These are the activations of a small neural network, seen along a few directions. Each row is one input.
Each table varies a few parts of the input and shows all the possible inputs, shuffled.
Descriptions start from the smaller parts, as in this example, which fits no table here: one of 5 places around a ring, together with either a single point or (one of 2 separate values, together with one of 4 places along a line) or one of 9 places along a line.
Shared parts are said once, and a part with two or three values counts as separate values.

Other details of the inputs vary at random and push rows far along two fixed directions, the same in every table; ignore that.
These rows show it; all are for the same input, with only those details redrawn:
[ 45  12 -40  12 -22 -65 -19  67 -38  41 -36  -7]
[ 42  44 -14  -6   3 -32   9  47  15  -1   3 -22]
[ -4 -67   1  -6  -1  -5 -36 -38 -56  42 -30 -30]
[ 41  44 -14  -5   3 -32  10  47  14  -2   2 -23]
[ 26  69  32 -35  40  28  45  -8  86 -62  59 -49]
[ 26  70  31 -36  39  28  45  -8  86 -61  59 -49]
[ 46  13 -38  12 -21 -66 -19  66 -39  39 -38  -7]
[ -8 -36  25 -24  23  29  -8 -58  -3   0  10 -46]

Rows:
x1: [ 35  73   4 -16  13  14  36  29  51 -45  38 -30]
x2: [-28 -73   6   1  -8  23 -21 -21 -52  40 -36  27]
x3: [-41 -72   3   8  -7  -1  -6 -35 -54  30 -42  23]
x4: [-46 -37  21  -4  16  44  13 -56   4 -15  -5  17]
x5: [-34 -74  20   0   5 -17 -14 -35 -48  42 -37  21]
x6: [-29 -47  27 -10  17  54   0 -42   9  -2  12  16]
x7: [ 33  57 -18  -7 -19 -24   6  41   4  -9  10 -10]
x8: [-36 -66   6  -6 -18  16 -28 -29 -53  40 -30  33]
x9: [  7   5 -36  45 -33 -51 -16  74 -24  30 -28  62]
x10: [  2  62   1   2  19  10  47  28  72 -54  31  31]
x11: [-27 -51  43 -28  27  27  14 -45   7   5   4  -3]
x12: [ 13  39 -12   0 -13 -15  10  55  24  -5  10  44]
x13: [-42 -45  31 -16  27  16  20 -58  10  -6  -4   2]
x14: [-48 -47  16  10  10  42   1 -53  16 -16  13  22]
x15: [ 15  64 -22  20   2   5  14  20  55 -50  35  -7]
x16: [-41 -46  27  -9  -1  46 -11 -46  11  -6  26  21]
x17: [ 20  -5 -36  35 -35 -41 -16  84 -23  34 -28  54]
x18: [ 40  47 -28  11  -7  -7  -6  48  15 -10  10  -3]
x19: [ 17  -4 -28   6 -32 -81 -11  76 -41  57 -45  43]
x20: [-41 -41  43  -9  17  26  15 -53   6   0   7   6]
x21: [-17 -26  11 -14   4  48 -29 -62  -3  -7  24 -20]
x22: [-38 -43  42 -26   7  29   7 -49   7   6  15   3]
x23: [  7   4 -32  29 -27 -70   9  69 -27  33 -48  41]
x24: [-28 -22   5   0  13  46  -9 -68  -7 -20  -1 -24]
x25: [ 23  52 -40  24  -6 -17   0  35  17 -21   2   3]
x26: [-22 -22  23  -8  15  34  -6 -65 -15 -13   8 -31]
x27: [-35 -70  13 -10 -16   3 -19 -28 -56  41 -27  23]
x28: [ 31  17 -54  32 -48 -47 -44  64 -34  30 -15  18]
x29: [ 42  44 -15  -5   2 -32  10  46  15  -1   3 -22]
x30: [ 13  84  19 -31  19  50  31 -11  77 -70  64 -28]
x31: [ 28  19 -47  33 -31 -69 -13  56 -38  27 -44   0]
x32: [ 24  55 -28  12  -8 -28  17  34   7 -20  -5 -10]
x33: [ -9 -58 -10   6 -12  25 -43 -34 -62  35 -31 -14]
x34: [  7  76  16   2  25  43  26 -14  89 -77  73 -21]
x35: [-15 -37  11   4   7  55 -27 -52   3 -10  24 -26]
x36: [-18 -36  21 -18  -2  23 -22 -58 -17  10  10 -35]
x37: [-38 -79  -1  22 -10   3 -36 -28 -60  44 -39  41]
x38: [ 20  29   3  -2  -4 -25  32  62  24   2   0  21]
x39: [ 22  86  -1   0  15  15  26  18  52 -53  34 -12]
x40: [-22 -27  26  -5  15  27  -8 -64  -6  -5  11 -36]
x41: [-22 -30  15 -12  23  17  -1 -72   0 -10   1 -38]
x42: [-18 -56 -13  23  -8  12 -51 -45 -58  29 -24  -3]
x43: [-41 -37  39 -11  18  32  17 -52  -4  -8   4  10]
x44: [ 19  34  -3  -4  -6 -18  34  62  16  -3  -1  25]
x45: [ 11  15 -32  31 -27 -49  -4  71 -36  32 -44  58]
x46: [ 19  76  30 -43  29  21  39 -15  85 -60  65 -42]
x47: [ 31  53 -13   4   4 -43  10  35  13  -7   1 -13]
x48: [ 43  13 -39  21 -32 -57 -19  70 -39  39 -34  -6]
- Changing only one part turns x21 into x46. The same change can be made to x12. Which row results? => x19
- Describe the family of inputs behind these rows. => one of 2 separate values, together with one of 4 places along a line, together with one of 6 places along a line
- Which other rows does x25 become when the choice among 2 separate values takes its other values? List them by row number. => x10
- Start at x9 and move only the place on the line of 6, one step at a time. The first step leads to x37. Which rows follow, in order? => x45, x43, x20, x5
- Which other rows does x17 become when the choice among 2 separate values takes its other values? List them by row number. => x35
